Each row below holds a small network's activations on one input, seen along a few directions.
Each table varies a few parts of the input and shows all the possible inputs, shuffled.
A made-up example of a description, with smaller parts first: one of 5 places around a ring, together with either a single point or one of 11 places around a ring or (one of 3 separate values, together with one of 6 places along a line).
Shared parts are said once, and a part with two or three values counts as separate values.
In the rows, zero is written as 128.

Other details of the inputs vary at random and push rows far along three fixed directions, the same in every table; ignore that.

A family of inputs:
R1: [110 146 121 118 146 161 129 123 134 160  95  95]
R2: [152 134 123 122 142  89 129 145 130  95 167 138]
R3: [118 116 121 131 106  93 123 121 134 121 114 155]
R4: [116 135 112 129 135 123 119 121 136 131 123 128]
R5: [114 145 141 125 135 144 116 125 132 135 118 118]
R6: [146 150 132 125 141 120 127 137 128 116 153 117]
R7: [129 134 136 118 154 188 124 132 128 156 115  85]
R8: [124 145 144 108 157 136 119 138 136 142 129 110]
R9: [117 145 136 123 150 136 109 131 135 120 132 115]
R10: [104  99 134 118 136  71 111 112 118 120 126 146]
R11: [117 153 122 132 141 139 115 107 126 128 124 124]
R12: [130 145 125 130 120 137 138 126 125 130 128 139]
R13: [147 127 130 121 148 104 123 161 144 114 153 111]
R14: [113 143 109 131 134 132 125 106 131 147 110 127]
R15: [ 99 122 115 143  97 154 139  81 109 163  85 150]
R16: [152  96 144 127 111  80 122 151 120  97 156 155]
R17: [113 134  99 137 120 121 138 107 124 134 106 138]
R18: [133 127 122 130 167 126 123 125 133 114 160 105]
R19: [122 140 142 114 166 123 114 146 139 124 143 110]
R20: [107 107 142 128 114 131 132 110 129 140 109 134]
R21: [130 125 132 117 117 101 128 126 133 141 115 135]
R22: [170 122 128 146 104 191 155 159 139 108 155 110]
R23: [116 144 127 134 164 196 108 127 125 144 123  99]
R24: [111 140 131 133 111 128 122 108 124 130 114 145]
R25: [127 116 138 123 109  73 127 136 130 102 139 163]
R26: [112 120 127 135 118 128 140  97 123 144 119 137]
R27: [137 101 129 117 136  70 123 136 118 104 160 137]
R28: [139 135 124 117 164 125 129 164 143 119 148  89]
R29: [121 146 107 120 160 126 131 128 130 137 130 102]
R30: [ 97 157 123 125 156 176 114 112 134 143 109 114]
R31: [120 126 105 141  91 106 135  98 124 131 104 167]
R32: [176 110 138 136 118 151 147 176 141  89 172 110]
R33: [110 109 124 137 108  78 117  89 104 130 114 176]
R34: [123 148 144 119 135 142 118 124 131 144 118 114]
R35: [130  99 141 117 125  87 127 136 120 120 138 136]
R36: [ 91 128 111 140 101 148 136 101 127 148  73 145]
R37: [125 122 111 122 127  81 136 134 130 115 135 137]
R38: [142 125 151 112 163 128 113 147 126 138 143 103]
R39: [204 111 146 140  62 189 178 182 137 113 152 118]
R40: [131 126 132 129 148 112 117 123 113 134 142 129]
R41: [130 121 112 140 125 137 132 114 116 126 129 134]
R42: [172 104 143 165  15 194 172 152 117 128 101 174]
Description of these inputs: one of 6 places along a line, together with either one of 3 separate values or one of 4 places along a line.
- The inputs of R16 and R23 match in every part but the place on the line of 6. If R9 is changed in the same way as R16 into R23, which row does it become? => R24
- The inputs of R42 and R33 match in every part but the place on the line of 6. If R13 is changed in the same way as R42 into R33, which row does it become? => R31
- Change only the choice among 3 separate values in R10. List by row number the other rows that result. => R16, R32
- Change only the place on the line of 6 in R10. List by row number the other rows that result. => R7, R15, R27, R35, R41

A family of inputs:
R43: [ 78 146 123 131 139 200 117 100 137 162  74 107]
R44: [165 120 126 137  81 159 170 151 136 126 129 123]
R45: [135 133 128 129 140 183 135 155 143 130 128  92]
R46: [111 134 127  95 226  74  90 145 138 121 162  82]
R47: [141 122 113 149 107 132 135 119 111 119 135 150]
R48: [148 121 150 129  83 118 131 152 128 120 123 156]
R49: [128 128 110 140  92 104 134 123 122 121 111 164]
R50: [118 149 119 128 153 175 119 137 139 135 116 102]
R51: [148 152 113 135 132 210 150 144 139 148 119  87]
R52: [107 121 121 106 180  34 102 128 134 106 152 128]
R53: [125 106 155 129  93 102 121 110 108 130 120 171]
R54: [116 123 150  86 218  81  87 149 134 139 150  78]
R55: [139 130 129 141  90 166 143 146 140 119 118 134]
R56: [124 126 115 141  91 112 136 124 133 114 115 160]
R57: [181 133 126 129 101 103 156 170 137  94 170 136]
R58: [130 131 130 115 209 120 101 138 127 114 175  86]
R59: [109  88 136 131 100  96 133  94 112 134 114 159]
R60: [  7 129 141 119 162 115  71  16 110 186  50 154]
R61: [ 68 154 137 112 159 158 105  81 124 188  70 112]
R62: [131 138 145 120 109 121 131 128 126 141 115 139]
R63: [128 107 155 128 112 121 120 118 109 136 125 149]
R64: [163 147 106 152  67 155 162 140 127 120 123 152]
R65: [135 122 132 106 192 120 115 162 145 121 159  72]
R66: [101 107 116 145  99 110 134  84 112 133 105 167]
R67: [109 151 119 114 175 130 121 119 135 144 128  99]
R68: [151 160 100 142 134 208 147 142 134 146 120  90]
R69: [146 144 135 136  91 169 147 140 138 129 120 130]
R70: [128 134 118 126 155 175 127 143 137 143 118  91]
R71: [147  87 149 123 116  89 133 134 117 115 152 141]
R72: [102 135 141 111 168 134 103 131 137 139 118 102]
R73: [161 133 132 120 130 110 144 162 142 101 167 112]
R74: [163 127 140 115 130 113 144 165 137 113 162 110]
R75: [127 134 138 123 107 125 138 125 132 134 118 134]
R76: [117 118 112 132 146 106 116 101 109 134 129 135]
R77: [137 161 114 118 191 126 117 149 149 108 167  85]
R78: [156 130 134 124 112  95 144 155 141  99 162 134]
R79: [137 121 141 102 190 120 110 165 142 126 156  74]
R80: [151 112 157 130 105 103 121 140 118 109 153 156]
R81: [129 122 106 135 114 121 134 127 123 136 112 136]
R82: [107 115 130 138 102  96 120  92 112 120 120 176]
R83: [114 108 118 119 131  49 126 123 127 113 133 149]
R84: [147 103 144 144  76 155 147 129 117 125 125 152]
R85: [103 105 135 125  72  96 145  89 117 160  80 169]
R86: [124 116 149 118 111 116 123 136 122 143 107 140]
R87: [142 145 115 149 143 191 126 136 133 110 148 110]
R88: [155  97 130 134 109 104 141 135 115 111 153 145]
R89: [110 104 138 125 135 103 121 107 119 124 135 137]
R90: [ 88 141 122 125 115  88 122  82 125 144  95 163]
R91: [144 156 102 146 135 212 136 151 135 136 117  96]
R92: [141 148 112 153 137 223 134 132 131 122 133 100]
R93: [137 131 110 130 107  77 143 122 121 122 132 154]
R94: [130 141 110 136 108 126 146 121 134 123 123 137]
R95: [147 116 128 150  76 150 147 124 116 115 129 163]
R96: [ 10 124 135 108 159 106  83  37 117 197  35 142]
R97: [129 131 143 131 148 179 117 131 128 128 137 105]
R98: [133 128 149 116 102  71 127 127 125 125 128 161]
R99: [155 127 140 138  83 160 143 159 138 115 126 138]
R100: [128 128 111 142 156 184 127 120 125 134 132  97]
R101: [137 145 131 148 133 226 129 135 137 124 134 100]
R102: [135  95 149 103 172  10 105 139 124  82 197 135]
R103: [148 136 110 145  89 121 137 143 128 109 127 157]
R104: [135 112 148 103 128  57 129 132 122 136 135 137]
R105: [116 115 151 114 172 135 102 118 116 149 131 106]
R106: [161 129 126 137  95 126 142 163 137 100 144 144]
R107: [153 123 115 151  92 123 139 127 112 105 142 162]
R108: [123 148 124 125 148 177 137 131 142 143 122  90]
R109: [140 118 150 121  99 110 127 147 125 127 120 148]
R110: [167 127 112 144  78 132 169 151 133 110 140 141]
R111: [137 152 116 126 204 126  94 139 128 104 176  96]
R112: [130 155 113 110 187  59 106 135 134 106 167 116]
R113: [ 93 152 103 136 142 196 134  93 133 171  80  99]
R114: [104 111 108 145  73 140 148  96 122 152  72 159]
- What is each input in this table made of? => one of 3 separate values, together with one of 4 places along a line, together with one of 6 places along a line
- The inputs of R83 and R96 match in every part but the place on the line of 6. If R52 is changed in the same way as R83 into R96, which row does it become? => R72
- Change only the place on the line of 6 in R59. List by row number the other rows that result. => R71, R76, R88, R100, R105
- Change only the choice among 3 separate values in R54. List by row number the other rows that result. => R104, R105
- Change only the choice among 3 separate values in R62. List by row number the other rows that result. => R53, R109
- Change only the place on the line of 4 in R94. List by row number the other rows that result. => R77, R110, R113
